A small network was trained on made-up records. Each row is its average activation on records with the value named, seen along a few directions.
Related values have similar rows: they may be neighbours, one step apart, or belong to one group.
(in the rows, 500 means zero)
Strong random noise was added to every row along 2 fixed directions; ignore it. To show where, here is one row again and again, with new noise each time:
526	633	413	439	584	443	499	481	499	402	629	425	503	444	361	430
493	567	392	451	552	421	504	440	493	444	615	422	508	444	392	416
424	428	313	515	532	412	528	348	479	537	658	416	577	435	476	436
452	484	327	510	564	435	526	382	485	503	678	418	580	435	453	453


Values of FEPIR:
sot: 530	471	628	460	568	579	479	430	311	642	443	601	519	527	445	589
dek: 435	464	305	697	571	495	513	359	452	534	852	556	667	477	702	375
baza: 633	688	479	486	756	651	484	635	389	513	574	749	639	505	543	777
fesar: 672	798	721	482	553	470	498	552	547	309	429	465	277	554	419	296
moze: 395	447	450	600	575	574	564	522	628	616	554	436	679	534	565	470
poz: 608	650	595	658	683	664	600	511	601	419	663	464	625	557	572	502
rorop: 561	847	772	327	412	518	431	554	350	579	160	542	149	525	200	456
nefe: 477	241	339	509	362	595	361	436	552	534	447	520	548	557	669	532
zolir: 385	149	521	403	293	415	379	427	417	537	286	468	297	620	462	352
vero: 372	604	518	751	619	642	568	477	691	432	684	510	724	527	601	552
feka: 324	198	364	488	377	593	452	427	568	640	448	466	568	730	734	441
rigo: 730	821	466	643	811	732	543	892	427	388	717	600	701	397	543	927
kovu: 485	454	681	311	278	376	594	580	465	469	192	462	313	449	449	507
denak: 598	713	511	476	654	484	412	565	582	373	595	466	466	387	374	396
vubab: 621	527	609	446	358	485	557	564	607	354	405	464	428	456	383	629
piv: 475	489	517	470	461	442	590	671	455	584	517	557	616	427	594	698
gemoz: 550	309	649	389	282	330	417	525	551	412	225	512	229	493	396	482
FEPIR is arranged as a line.
- List every value one step from fesar, in the order listed. => dek, poz
- List every value one step from sot, in the order listed. => baza, rorop
- List every value one step from moze, in the order listed. => vero, feka
- List every value one step from vubab, in the order listed. => kovu, gemoz
- Fewest steps between piv and denak? => 12

Values of LEGA:
zuned: 424	467	391	478	603	438	346	418	553	468	722	530	386	442	515	415
futi: 634	601	382	352	590	760	509	849	593	276	713	515	781	560	501	751
muru: 428	250	413	558	594	307	762	407	368	658	555	499	602	378	557	623
kad: 385	582	552	772	670	563	768	432	465	555	811	569	731	326	686	700
gudi: 509	487	618	433	504	658	463	624	552	610	204	641	399	569	504	458
mobub: 488	201	176	799	545	627	485	319	537	549	965	345	694	498	681	408
tig: 518	404	537	428	413	593	514	317	227	689	373	517	416	541	531	605
faf: 503	512	470	727	455	568	759	294	620	616	637	515	588	492	749	563
makip: 675	528	446	406	367	457	461	707	592	314	494	362	427	456	471	679
senib: 669	838	556	138	613	249	335	553	414	230	265	592	319	395	234	103
zun: 296	329	632	518	297	408	399	362	672	421	320	369	273	643	445	122
voz: 586	515	682	285	224	80	464	652	527	236	95	573	159	409	217	461
rogi: 529	589	515	510	682	799	482	781	560	458	584	476	737	546	680	657
godi: 294	652	402	380	417	168	337	542	372	780	285	417	343	501	350	153
gula: 493	392	501	464	528	658	430	276	352	615	613	522	587	535	323	851
muriz: 505	475	492	712	536	643	399	473	387	628	473	648	570	598	604	644
mub: 636	807	571	751	798	792	662	532	723	360	841	412	831	564	518	618
LEGA is arranged as a line.
- Going along LEGA from godi by way of its neighbour senib, in what order are gudi, zun, voz, muriz, mub met? => zun, mub, voz, gudi, muriz
- List every value one step from futi, in the order listed. => makip, rogi
- List every value one step from gula, in the order listed. => tig
- List every value one step from kad, in the order listed. => muru, faf
